data =
[[ 18.4   6.3   9.4 -43.6 -20.0  -9.6 -11.2]
 [ -8.5  35.4 -23.4 -18.3 -16.5 -23.4  10.0]
 [  9.8 -36.0  24.3  16.8  16.5  24.0 -10.9]
 [-18.5  -8.3  -6.4  42.9  16.8   7.6  11.3]
 [  2.6  29.1 -36.5  -2.4  30.1  17.0  -1.7]
 [ -7.7  36.0 -25.5 -17.3 -12.4 -20.2   9.2]]
The entry just left of the smallest entry is 9.4
The entry in the top-left corner is 18.4
Find the entry just right of 16.5.
A: 24.0
Find the third entry on the diagonal from the top-right corner.
A: 16.5
The last entry, reading row by row -> 9.2
The entry directly above 11.3 is -10.9
Find the smallest entry in the last row.
A: -25.5
The first entry on the diagonal from the top-right corner: -11.2
Find the third entry on the main diagonal.
A: 24.3
The bottom entry of the column that holds the smallest entry is -17.3
The entry directly above -17.3 -> -2.4
The entry just right of the largest entry -> 16.8
Find the top entry of the column that holds the largest entry.
A: -43.6
Find the entry directly below the smallest entry.
A: -18.3
Find the entry directly below 2.6.
A: -7.7
Find the 2nd smallest entry.
A: -36.5
Find the entry directly below -18.5.
A: 2.6
The entry directly above -36.5: -6.4
Find the entry just right of 30.1.
A: 17.0
The third smallest entry: -36.0
Find the second largest entry.
A: 36.0
The first entry in the row that holds the largest entry -> -18.5
The entry directly above the largest entry is 16.8
The entry directly below 11.3 -> -1.7
Find the entry directly below -20.0.
A: -16.5
Find the last entry in the row that holds the largest entry.
A: 11.3
The entry directly above -10.9 -> 10.0
The second entry on the diagonal from the top-right corner: -23.4
The entry directly above -2.4 -> 42.9

[[  4.9  -0.8  -0.7  -9.5  -0.5  -2.1  -0.8  -1.9]
 [  3.7  -1.0  -1.2 -11.1   0.2  -4.2  -1.5  -2.0]
 [ 18.1  -8.2   3.1   7.8 -15.9  17.8   3.9  -2.6]
 [  6.1  -2.3  -0.4  -6.6  -2.5   0.4   0.2  -1.6]
 [ -9.4   1.9   2.1  22.9  -0.2   6.8   2.2   3.5]
 [ 44.5 -14.9   0.1 -35.1 -22.1  12.4   0.8 -11.1]
 [ -7.3   8.6  -7.9 -54.4  20.8 -37.6  -9.6  -3.9]
 [ 25.1  -9.5   1.4  -8.3 -15.6  13.1   2.3  -4.7]
 [ 20.2  -5.4  -2.1 -31.5  -5.5  -4.7  -1.8  -6.6]
 [ 24.8  -9.5   1.7  -9.0 -15.5  12.8   1.9  -4.7]
 [ -4.2  -3.0   6.1  47.5 -10.8  25.6   6.6   5.4]]
Counting starts at 0.
Which number is the bottom-right entry?
Answer: 5.4
The entry just right of -5.4: -2.1
Which number is the entry at row 2, column 0?
Answer: 18.1
Which number is the entry in the top-left corner?
Answer: 4.9
Which number is the maximum?
Answer: 47.5
The entry at row 1, column 0 -> 3.7
Which number is the entry directly below the smallest entry?
Answer: -8.3
Which number is the entry at row 0, column 1?
Answer: -0.8
Which number is the entry directly above 13.1?
Answer: -37.6
The entry directly below -14.9 is 8.6
Which number is the entry directly above -2.6?
Answer: -2.0
The entry in the top-right corner -> -1.9
The entry directly above -9.0 is -31.5
Which number is the entry in row 2 and column 1?
Answer: -8.2
The entry directly below -5.4 is -9.5
The entry directly above the smallest entry -> -35.1
The entry directly above 3.5: -1.6
The entry in row 0 and column 2 -> -0.7
Which number is the entry just right of 0.4?
Answer: 0.2
The entry in the bottom-left corner -> -4.2
Which number is the top entry of the column that holds the largest entry?
Answer: -9.5
Which number is the entry just left of 7.8?
Answer: 3.1
The entry just left of 6.6 -> 25.6
Which number is the entry just left of 2.1?
Answer: 1.9
Which number is the entry just right of the smallest entry?
Answer: 20.8
Which number is the entry just right of 8.6?
Answer: -7.9
Which number is the smallest entry?
Answer: -54.4
Which number is the entry directly below -15.9?
Answer: -2.5
Which number is the entry just right of 12.4?
Answer: 0.8

Read these off the table that follows. Rows and columns are numbered from 0.
1) Find the entry just left of -0.180.
2) Find the entry directly below the largest entry.
3) Find the entry in row 0 and column 1.
4) Find the entry in the top-right corner.
5) Find the entry at row 1, column 0.
6) Find the entry directly below -0.056.
7) Find the entry directly below 0.019.
8) Find the entry at row 2, column 2.
array([[-0.213, -0.025,  0.019, -0.180,  0.076],
       [-0.163, -0.056,  0.028, -0.108,  0.134],
       [-0.223, -0.045,  0.031, -0.170,  0.131]])
1) 0.019
2) 0.131
3) -0.025
4) 0.076
5) -0.163
6) -0.045
7) 0.028
8) 0.031
